Each row below holds a small network's activations on one input, seen along a few directions.
Each table varies a few parts of the input and shows all the possible inputs, shuffled.
A made-up example of a description, with smaller parts first: one of 4 places along a line, together with either a single point or one of 9 places along a line or (one of 2 separate values, together with one of 8 places around a ring).
Shared parts are said once, and a part with two or three values counts as separate values.
(in the rows, 128 means zero)

Rows:
r1: [161  79 145 184 107 108  97 157 160 106 105 136 113 137 188  88]
r2: [102 172  92  80 159 146 164  96  95 144 153 118 131 118  67 166]
r3: [170 105 131 153 103  92  95 160 177  96 114 129 166 136 196 126]
r4: [107 181 144 122 126 147 143  97  79 152 140 138  81 132  76  80]
r5: [148 225  96 115 101 118 125  93  85 117 132 123 165 126 120 100]
r6: [128  46 128 116 159 128 131 161 181 132 131 127 140 135 145 191]
r7: [ 81 156 137  91 143 159 164  84  83 153 153 127  87 119  66 132]
r8: [120 206  83 101 132 130 139 112  91 127 128 110 175 104  98 152]
r9: [134  51 181 162 127 123 110 159 164 132 115 147  90 145 146 107]
r10: [109  25 173 129 143 140 130 147 167 137 129 136  99 135 140 157]
r11: [140  84 117 140 133 108 109 179 180 110 110 118 179 121 178 177]
r12: [136 206 109 143 104 136 128  92  73 130 125 127 109 127 116  60]
Q: Changing only one part turns r1 into r12. The same change can be made to r3. Which row results?
A: r5
Q: What do these inputs look like to the network?
A: one of 2 separate values, together with one of 6 places around a ring

Rows:
r13: [150 229  94 140  99 118 118 108  84 117 120 122 150 123 130  77]
r14: [121  36 151 144 149 129 124 166 175 131 120 132 113 132 148 159]
r15: [101 177 118  95 141 150 159  84  81 147 151 126 102 123  69 124]
r16: [168 141 119 160  99  96  97 151 149  99 109 128 165 132 182 106]
r17: [ 84  88 156  95 160 156 157 118 124 158 148 134  91 130  77 162]
r18: [106  59 155 121 148 139 136 144 156 138 132 130 107 127 128 162]
r19: [126 213  97 116 114 134 137  91  76 127 132 120 141 118 105 103]
r20: [ 82 135 127  80 166 162 169 100  99 162 154 126  98 122  55 163]
r21: [163  87 137 156 109 103  99 158 174 105 114 132 150 140 190 123]
r22: [147  51 146 152 129 115 108 164 178 116 115 134 131 137 173 141]
r23: [160 192 107 149  95 107 106 124 112 106 113 124 161 124 152  88]
Q: What do these inputs look like to the network?
A: one of 11 places around a ring
Q: A walk changes only the place on the ring of 11. It starts at r15 and steps to r20. List the rest of the walk in order.
A: r17, r18, r14, r22, r21, r16, r23, r13, r19

Rows:
r24: [141 217  75 132 114 128 129 101  80 117 119 111 159 110 116 102]
r25: [ 93  70 165 129 144 152 136 144 137 151 123 132  98 126 114 144]
r26: [ 93 111 139 114 154 158 151 123 116 160 141 131  83 132  96 135]
r27: [149 146 108 161 115 110 102 159 131 110  97 120 169 114 161 120]
r28: [114  27 157 136 146 146 133 147 169 140 126 133  94 137 147 150]
r29: [106 157 105  75 157 148 159  93  93 146 150 121 135 116  63 169]
r30: [120 204  88  81 124 129 145  93  99 122 145 110 172 108 107 158]
r31: [175  89 153 163  96 108  93 143 159 109 116 142 126 151 188  85]
r32: [152 133 160 158  94 114  99 138 130 121 110 142 131 140 155  79]
r33: [113 128 111  91 165 138 150 128 129 146 145 125 133 128  86 175]
r34: [117  96 178 156 120 126 119 140 135 130 120 141  83 127 126  95]
r35: [139  53 170 162 122 119 114 143 166 119 124 140  79 138 159 100]
r36: [151 174 135 144 102 120 116 116 111 129 127 139 118 148 135  68]
r37: [142 203 128 130  93 130 127  80  76 128 132 135 121 140 112  62]
r38: [107 166 144 128 120 141 146  84  78 135 142 136  72 127  85  79]
r39: [125 133 121 113 124 111 121 150 152 112 124 117 184 115 151 175]
r40: [ 85 140 131  99 146 167 161  89  79 159 146 128  85 122  74 129]
r41: [146  90 113 122 126 103 118 154 180 101 129 120 180 129 184 183]
r42: [111  87 137 107 155 131 135 149 149 137 128 127 148 124 105 185]
r43: [127 175  94  97 132 118 136 129 134 121 141 115 170 119 130 165]
r44: [131  43 129 116 157 123 132 151 180 126 132 129 145 137 137 192]
r45: [170 103 100 168 116 102  98 163 159  98 102 121 163 127 194 128]
r46: [116 138 152 143 129 132 135 118 115 137 137 139  69 135 107  85]
r47: [149 188  82 147 122 117 119 137 114 118 114 117 155 120 140 109]
Q: Changing only one part turns r33 into r44. The same change can be made to r47. Which row results?
A: r45
Q: What do these inputs look like to the network?
A: one of 4 places along a line, together with one of 6 places around a ring
Q: Which other rows does r39 become when the place on the line of 4 takes its other values? List them by row number.
A: r30, r41, r43
Q: Which other rows does r30 become when the place on the ring of 6 takes its other values? List them by row number.
A: r24, r29, r37, r38, r40

Rows:
r48: [129 154 100  98 144 128 137 114 108 130 137 126 141 125 100 157]
r49: [141  74 154 149 124 117 122 133 152 116 121 134 113 129 146 124]
r50: [124  88 164 127 122 119 123 131 157 121 143 143  99 147 137 121]
r51: [127 104 125 120 134 137 136 122 137 133 140 126 112 131 146 135]
r52: [110 147 114 116 137 127 141 134 132 130 123 116 142 115 122 163]
r53: [168 225 104 147  79 104 106 104  95 102 120 126 158 130 155  63]
r54: [116 152 109 109 144 127 137 134 119 128 139 117 156 107 113 157]
r55: [ 92 176 138 135 136 163 150  94  60 160 132 133  58 121  62  71]
r56: [137  77 120 177 132 118 104 179 156 115  97 127 143 129 173 133]
r57: [119 158 107  99 137 137 151 100 114 137 145 124 148 136  96 145]
r58: [121 123 120 113 127 139 125 125 130 127 123 118 145 114 123 145]
r59: [153  91 139 153 131 119 108 165 168 129 112 131 126 133 155 120]
r60: [126  96 170 119 118 130 124 128 136 138 132 143 122 145 136 129]
Q: What do these inputs look like to the network?
A: either one of 2 separate values or one of 11 places along a line
Q: A walk changes only the place on the line of 11. It starts at r56 and steps to r59. List the rest of the walk in order.
A: r49, r50, r60, r51, r58, r52, r54, r48, r57

Rows:
r61: [146 151 110 155 113 118 112 137 122 114 111 122 142 121 153 104]
r62: [129 223  99 108 114 132 138  87  76 129 138 122 141 122  98 103]
r63: [113  95 141 144 139 141 131 138 128 138 121 130  95 125 122 121]
r64: [127  93 171 125 118 127 126 121 143 131 138 143 102 144 132 115]
r65: [118 103 112 135 151 130 128 161 145 131 114 118 146 114 130 166]
r66: [106 164 110  80 143 141 155  98 105 140 152 121 139 122  86 162]
r67: [140 160 101 164 123 120 111 153 117 119 100 118 147 113 143 108]
r68: [136  90 131 114 135 121 128 135 159 123 137 130 140 137 142 159]
r69: [158 146 120 143 107 111 112 126 132 112 124 130 141 137 156 101]
r70: [124  94 121 126 141 128 129 146 150 126 124 122 141 122 140 162]
r71: [124  91 151 132 133 135 131 126 138 136 134 138  94 140 125 119]
r72: [138  91 150 107 120 114 123 130 164 118 140 135 148 141 150 156]
r73: [ 96 166 131  98 140 154 157  88  82 152 148 130  94 125  67 120]
r74: [160 148 140 136  92 104 107 121 137 107 128 136 149 142 163  98]
r75: [107 105 132 153 149 143 130 153 123 143 111 126 100 116 113 125]
Q: Changing only one part turns r75 into r67. The same change can be made to r71. Which row results?
A: r69
Q: What do these inputs look like to the network?
A: one of 3 separate values, together with either a single point or one of 4 places along a line
Q: List by row number the other rows that have the choice among 3 separate values in common with r70.
A: r65, r66, r68, r72
